Each row below holds a small network's activations on one input, seen along a few directions.
Each table varies a few parts of the input and shows all the possible inputs, shuffled.
Descriptions start from the smaller parts, as in this example, which fits no table here: one of 2 separate values, together with either a single point or one of 9 places along a line or (one of 4 places along a line, together with one of 8 places around a ring).
Shared parts are said once, and a part with two or three values counts as separate values.
(in the rows, 128 means zero)

Other details of the inputs vary at random and push rows far along two fixed directions, the same in every table; ignore that.

Rows:
R1: [148 129 157 111 111 136 160 141 101 142 104 157 123]
R2: [ 70  61  66 185 161 102  62 136 178 136 182  70 170]
R3: [102 118 155 149 118 124 120 150  93 143 111  80 182]
R4: [147 135 114 107 103 124 150 148 132 119 107 167  74]
R5: [ 79 143 131 115 115 117  93 127  97 109 123  69 149]
R6: [143  73 108 168 184 121 131  90 226 146 177 174 129]
R7: [205 149 159 126 160 159 131 131  95 140 132 168  86]
R8: [152 139 115  98 106 124 156 132 125 109 122 165  74]
R9: [ 82 158 113 130 106 105 105 131 105 123 123  73 167]
R10: [139 151 149 123 105 148 170 135 119 153 109 144 136]
R11: [121  92  75 136 172 111 109 104 196 116 165 131 115]
R12: [148 142 118 101 107 133 143 114 135 103 109 159  75]
R13: [150 130 162 111 114 135 161 130  97 125 119 145 129]
R14: [ 92 142 150 149 116 130 121 136 108 142 123  89 200]
R15: [106 114 164 136 124 128 106 116  88 121 117  78 180]
R16: [117 176 108 113  94 133 149 136 127 125 111 145 114]
R17: [127 151 113 114  96 126 146 151 116 127  99 139  98]
R18: [158 148 154 105 133 141 168 107 148 128 110 167 119]
R19: [143  59 122 149 198 131 127  88 215 130 179 172 111]
R20: [131 150 127 134 136 131  50 158  60 125 139  69 131]
Description of these inputs: one of 2 separate values, together with either a single point or one of 9 places around a ring.
Q: The inputs of R7 and R20 match in every part but the choice among 2 separate values. If R10 is changed in the same way as R7 into R20, which row does it become?
A: R2
Q: Change only the choice among 2 separate values in R16. List by row number the other rows that result.
A: R14

Rows:
R21: [ 85 180 167 111  77 127  98 154  28 119  97  53 184]
R22: [138  87 157 145 160 133 130 114 134 136 142 130 160]
R23: [123 102 115 144 139 112 112 134 133 129 149 122 129]
R24: [112 114 107 140 137 124 128 128 149 132 148 117 138]
R25: [137  94 158 152 155 133 129 116 135 145 150 132 165]
R26: [121 111 121 137 146 125 104 115 143 125 143 118 126]
R27: [120 110 109 152 136 125 114 139 143 132 145 124 137]
R28: [122 116 112 141 149 132 108 129 135 125 153 123 133]
R29: [112 108 110 143 139 126 118 128 148 139 132 121 134]
R30: [134 107 114 139 136 120 107 130 135 130 150 120 131]
R31: [ 77 169 158 117  64 122 113 153  40 130  84  55 190]
R32: [167 146 124  92 105 145 194 119 145 124  99 204  63]
R33: [140  94 162 147 162 137 126 115 140 141 141 129 154]
R34: [139 100 157 153 165 138 125 118 140 150 142 130 159]
R35: [120 103 117 130 148 127 107 124 134 115 148 123 127]
R36: [129 233 180  64  31 142 190 151  36 124  53 123 120]
R37: [113 113 117 132 144 115 110 123 156 124 135 120 139]
R38: [119  98 114 141 136 120 115 133 142 123 139 125 131]
R39: [121 111 114 149 140 125 112 138 147 136 137 124 129]
R40: [ 82 192 156 111  75 119 109 154  45 125  83  55 198]
R41: [112 100 114 139 137 126 117 126 149 131 132 120 131]
R42: [177 161 131  90 111 142 191 107 147 109 105 203  57]
R43: [121 121 111 146 141 124 117 117 147 121 146 119 139]
R44: [ 99 167 160 107  79 121  99 153  29 119  86  48 179]
R45: [170 159 119 102 106 151 195 124 146 135 104 205  68]
R46: [123 101 119 140 147 117 108 133 138 127 140 117 122]
R47: [ 86 179 171 106  85 131  94 154  31 116  87  48 178]
R48: [120 113 121 140 143 122 112 113 151 117 139 115 129]
R49: [119 103 119 145 139 124 109 136 147 128 137 120 129]
R50: [184 161 122 103 116 142 189 132 137 130 113 206  56]
R51: [180 168 131  94 124 155 177 124 142 127 113 205  52]
R52: [123  96 114 137 144 113 114 131 132 122 141 122 124]
R53: [168 166 126  95 113 146 195 123 155 134 108 196  60]
R54: [120 112 117 140 137 121 108 116 138 128 152 124 133]
R55: [114 114 114 135 135 110 116 123 153 126 144 128 144]
R56: [108 100 112 131 138 118 125 123 147 122 143 114 134]
R57: [125 109 114 145 149 118 110 136 138 136 140 120 124]
R58: [171 161 128  84 112 135 190 117 152 117 101 209  66]
R59: [120 106 116 134 144 122 109 113 137 120 145 121 129]
R60: [136 112 107 143 143 126 108 133 136 132 149 118 134]
R61: [133 105 118 135 145 124 101 130 138 128 141 113 126]
R62: [115 121 113 136 146 116 113 125 157 132 136 123 140]
R63: [169 160 132  88 109 146 197 121 155 125 106 196  55]
R64: [120 104 115 148 129 120 115 136 143 130 146 128 134]
R65: [121 121 116 144 145 124 112 116 151 125 140 117 132]
R66: [122 118 110 144 144 127 109 119 139 130 151 122 135]
R67: [143 244 182  69  50 151 171 142  33 128  47 129 108]
R68: [135 112 112 141 148 125 103 132 140 135 142 116 128]
R69: [140 101 151 155 160 139 131 118 134 148 149 130 167]
R70: [118 113 117 144 136 117 114 114 147 119 149 120 137]
Q: The inputs of R61 and R44 match in every part but one. If R26 is changed in the same way as R61 into R44, which row does it become?
A: R59
Q: The inputs of R69 and R22 match in every part but one. If R40 is changed in the same way as R69 into R22, which row does it become?
A: R58
Q: What is each input in this table made of?
A: one of 5 places around a ring, together with either a single point or one of 9 places around a ring
Q: List by row number the other rows that have the place on the ring of 5 in common with R31.
A: R21, R23, R25, R30, R36, R54, R55, R64, R70
Q: List by row number the other rows that have the place on the ring of 5 in common with R39.
A: R29, R34, R51, R53, R57, R62, R65, R67, R68
Q: Change only the place on the ring of 9 in R43. List by row number the other rows that result.
A: R24, R27, R28, R40, R45, R50, R60, R66

Rows:
R71: [ 97  62  68 148 164  88  48 144 153 118 167  62 129]
R72: [142 179 144  87  93 133  99 129  28  92  97  84 116]
R73: [ 64  79  61 187 126  92  87 130 186 134 165  91 181]
R74: [ 91  77  69 146 164  88  40 119 151  92 185  77 137]
R75: [117 197 105 107  69 113 116 175  48 126  99  90 114]
R76: [ 66  73 104 163 165  98 118  97 195 128 165  74 198]
R77: [122  59 132 194 181 113  97 137 157 158 181 101 215]
R78: [210 136 155 138 179 154 170 108 162 162 135 210  65]
R79: [203 155 101  90 150 161 146 110 145 102 135 205  22]
R80: [ 75 172 135 102  45 116 151 160  81 117  73  89 158]
R81: [ 58  85  79 158 152  92  82 105 195 110 156  80 178]
R82: [143 158 190 106 100 154  92 155  34 134  84  90 124]
R83: [ 57  63  64 150 145  93  55 135 175 117 153  79 140]
R84: [219  99 164 120 165 142 170 122 161 149 127 211  64]
R85: [163 134 136 126 152 166 202  90 196 156 127 222 103]
R86: [147 122 121 106 118 129 213  75 203 118 132 212  86]
R87: [118  35 154 168 193 113  90 127 158 148 159  88 210]
R88: [ 61  45 108 169 151 104 112 110 191 140 149  81 183]
R89: [ 87 191 122  78  57 105 129 129  72  96  86  92 122]
R90: [ 83 207 130  90  67 114 125 149  92  94  84  88 121]
R91: [138 202 141 112 105 153  90 155  44 119  90  75 123]
R92: [144 188 125 117  78 143 100 171  34 123 108  93 122]
R93: [ 79 207 136 109  64 122 140 140 103 124  65  95 159]
R94: [130  69 164 168 185 115  70 108 127 121 175 100 175]
R95: [ 90 198 109  95  43 112 124 179  78 126  95  92 141]
R96: [150 179 153  83  81 147 105 163  28 111  76  83 112]
R97: [110  51 154 171 190 110  88  94 152 126 178 102 209]
R98: [ 87  96  57 157 174 104  42 131 155 131 175  75 134]
R99: [128 153 197 121 103 141 164 152  47 142  85 111 180]
R100: [148 195 178 116 113 154 104 148  41 149  96  88 128]
R101: [197 116  92 116 150 149 151 145 140 115 146 197  20]
R102: [144 120  91 117 116 118 183 109 208 122  94 209  53]
R103: [141 160  71 106 130 124 158 127 201 122 125 205  40]
R104: [111 154 189 103  85 139 169 134  72 148  66 101 184]
R105: [142 126  69  99 115 126 176 142 185 109 130 198  40]
R106: [139  68 108 186 174 124  47 148 130 150 198  85 161]
R107: [225 122 142 142 155 139 175 135 159 155 151 224  76]
R108: [ 94 156 181 114  79 146 172 145  57 141  78 115 184]
R109: [140 183 196 105  99 157  92 137  45 117 110  93 129]
R110: [152 142 109 116 132 144 215  99 219 143 120 204  92]
R111: [202 106 131 125 152 163 151 133 137 138 152 208  35]
R112: [146 180 208 107 120 142 129 128  46 130  99 104 154]
R113: [ 70  67  87 186 136 100 118 125 186 156 175  84 202]
R114: [147 171 182 101  98 146  99 119  26 111 106 100 129]
R115: [127 181 213 111 118 144 153 122  64 125  90 102 185]
R116: [ 86  54 132 170 174 115 105  78 166 128 170  96 211]
R117: [204 101 156 140 164 148 177 132 147 138 144 225  61]
R118: [140 137  98 105 114 118 182  88 209  92 120 212  65]
R119: [ 85 172 159 104  44 132 195 148  69 136  67  99 164]
R120: [165 128 147 109 152 158 203  85 198 129 136 216 108]
R121: [171 122 129 135 128 152 208 116 186 164 142 228 105]
R122: [ 86  86  62 144 172  98  43 119 152 111 182  71 135]
R123: [111  70 138 183 201 127  89 114 162 159 166  96 212]
R124: [161 122  67 106 133 133 154 138 156 112 139 202  19]
Q: The inputs of R83 and R84 match in every part but one. If R105 is changed in the same way as R83 into R84, which row does it become?
A: R117
Q: The inputs of R95 and R121 match in every part but one. If R90 is changed in the same way as R95 into R121, which row does it become?
A: R120
Q: What is each input in this table made of?
A: one of 6 places around a ring, together with one of 9 places around a ring
Q: Change only the place on the ring of 6 in R75. List by row number the other rows that result.
A: R71, R74, R98, R122, R124
Q: Start at R74 and move only the place on the ring of 9, one step at a time. The first step leads to R89. Which rows follow, in order?
A: R118, R86, R116, R97, R94, R114, R72
